These are the activations of a small neural network, seen along a few directions. Each row is one input.
In each table, some parts of the input vary, and every possible input appears once, in random order.
A made-up example of a description, with smaller parts first: one of 6 places along a line, together with either a single point or one of 9 places around a ring or (one of 2 separate values, together with one of 5 places around a ring).
Shared parts are said once, and a part with two or three values counts as separate values.

Other details of the inputs shift rows strongly along two fixed directions, in all tables alike. That doesn't count.

Rows:
x1: [ -3  18  40 -29   2  23   4   4  27  28   5   3 -38  -6  -1]
x2: [  4  12  -4  12  36  16   0  17  19  17  -1   9 -20   6  13]
x3: [  2   7   4   2   7  17  13  16  24  25  22 -17   8  23  30]
x4: [ 40 -10  13   5 -18  -2   6   9   6  41  -4  -3  32  20  24]
x5: [ -5  22  53 -25   0  -8   9 -12  17   6  24  26 -23  -7 -16]
x6: [ 30  12 -11 -39 -96  12 -22  47 -17 -34 -26 -25 -14 -79 -14]
x7: [ 5 18 18 11 10 -5 17  0 12  6 40  2 25 14  3]
x8: [ 29  -6  -2 -10  17  -7   5  12  -5  12 -46  26  22  15  11]
x9: [  2   8 -75 -11 -50  38 -21  46  10 -58  11 -41  -8 -50  -9]
x10: [  7  20   4  13  31 -14   9  -1  10  -2  22  38  -2   1   3]
x11: [  4  -1  20  24  -7  19  -5 -16   0   2  18  -4  18  24  37]
x12: [ -3   8  54 -14 -11  28 -19 -27  -2  11   5  23 -18 -12  21]
x13: [ -1   2   5   9  38  13  -4 -25  -3 -20 -21  23   6   9  30]
x14: [-58 -90  -2  18   9 -94  31 -58 -31  64 -32 -48  -4  69 -86]
x15: [  8  27 -61  10 -51  29 -41  25 -37 -74  -3 -13  -9 -61  19]
x16: [-86 -65 -60  20 -45 -57  -4 -41 -67 -50 -11 -91 -16  -9 -77]
x17: [ -7   7   7  10  16   9  -1  -3  22  -2  29  32  18  24 -15]
x18: [  6  14   4  -7  53 -14  15  -7   5 -17   7  30  12   5  -1]
x19: [ 30  -6   2  12   6 -14  -5   7   1  39 -30  20  14   0   8]
x20: [ -5   3 -11 -14  54  12  12   7   9   6  -9  13  -4  13  19]
Description of these inputs: one of 4 separate values, together with either a single point or one of 4 places along a line.
Q: Which other rows does x18 become when the choice among 4 separate values takes its other values? List them by row number.
A: x8, x13, x20

Rows:
x21: [ 52  21 -30  -2 -54  40 -28  32 -13 -36  -8   4  29 -40  34]
x22: [ -1 -31  20   6  34  -8   8 -29  24  62 -23  16   6  52  16]
x23: [ 15  29   4   8   0  43 -16  -5  19 -21  31  35   9  -4  31]
x24: [-52 -56  -5   8  25 -65  21 -34 -22  22 -47 -32 -30  21 -49]
x25: [ 25  46 -23 -20 -13  28  -7  48   3 -57   6  23   4 -49  16]
x26: [-18  -8  29   8  57   6  11 -35  33  35  20  15 -12  44  14]
x27: [  6   2 -16  12  -6  34 -10  13  15   4  13  -3   2  10  21]
x28: [ 31  17   4  16 -13  41 -15   9   5  -6  23  18  23   9  40]
x29: [-30 -17  24 -30 -61 -46  23   4 -19  14   7 -53 -34 -21 -62]
x30: [-61 -53  77   1 -24 -67  31 -62 -21  58  -7 -39 -39  30 -69]
x31: [ 17  31   7 -18  26  35 -12  16  16 -14  -3  30  -9 -15  36]
x32: [ -3  14  23  10  43  -7  19 -11  18  16  32  12   4  28   3]
x33: [ 21  40 -32  -8 -20  50 -24  37  13 -53  23  -9  -7 -41  37]
x34: [ 35   4 -18  -8 -14   8  -3  22  15   7  -5  14  27   0  11]
x35: [  6  19  10  -7  11  13 -12  -6  -6 -27   2  26   4 -19  18]
x36: [ 19  -1  14  -1  36 -15  15  -6  12  32 -17  37   1  19  -9]
x37: [ 3 -6  6 23 23  0  7 -2 26 37 24 10 17 38  0]
x38: [-24 -18 -46  -5 -44 -32 -16   4 -50 -48 -32 -35  -4 -50 -40]
x39: [ 47  25   1 -10  14  10   0  26  10  -1 -13  36   9 -15  20]
x40: [-22 -14 -56   5 -49 -25  10  35 -34 -49  13 -68   7 -23 -33]
x41: [ -2  -1  75 -14 -16  12  10 -11  32  56  -5   0 -32   8  -5]
x42: [ 46  19 -14  -7 -11   8  -4  28   2   9  -2   7  26   3  15]
x43: [-38  -5 -38  -9 -28 -24 -17  -2 -45 -68 -11 -38 -11 -45 -45]
x44: [-38 -35 -17  12 -13 -64  10 -21 -54 -15 -33 -32 -18 -10 -41]
x45: [-25  -5  37   3  69  -1  10 -33  22  38 -12  31 -16  35  -3]
x46: [ 11   3  -9  12 -20  22 -22   0   6  -6  22   7  21   9  20]
x47: [  4  18   6  11   0  20  -6  -9   5 -28  29  11   7  -9  24]
x48: [ -3 -14  32   0  55 -10  14 -25   7  53 -31  27  -9  31  15]
x49: [ 12   5  -9   6  -7  32  -8  19  18  -5  12 -13  11   3  36]
x50: [-10   0  25  11  58 -11  23 -30  26  41  37  25  -3  45  -4]
x51: [-12 -25 -56  -1 -65 -21 -15   8 -48 -38 -21 -49  11 -31 -30]
x52: [ 43  12  -4  -1  -2  40 -13  22  12  18 -15  12  17  -2  43]
x53: [-52 -16 -22 -10   7 -47  18   0 -27 -29  -8 -24 -11 -13 -58]
Q: What is each input in this table made of?
A: one of 3 separate values, together with either a single point or (one of 2 separate values, together with one of 5 places around a ring)
Q: The inputs of x44 and x48 match in every part but the choice among 3 separate values. If x46 is changed in the same way as x44 into x48, which row does it become?
A: x27
Q: Which other rows does x42 become when the choice among 2 separate values takes its other values? List them by row number.
A: x34
Q: Which other rows does x33 become when the choice among 3 separate values takes its other values? List them by row number.
A: x32, x47
Q: Which other rows does x22 become when the choice among 3 separate values takes its other values? List them by row number.
A: x34, x51
Q: Which other rows does x37 become when the place on the ring of 5 takes its other values? List them by row number.
A: x34, x36, x50, x53
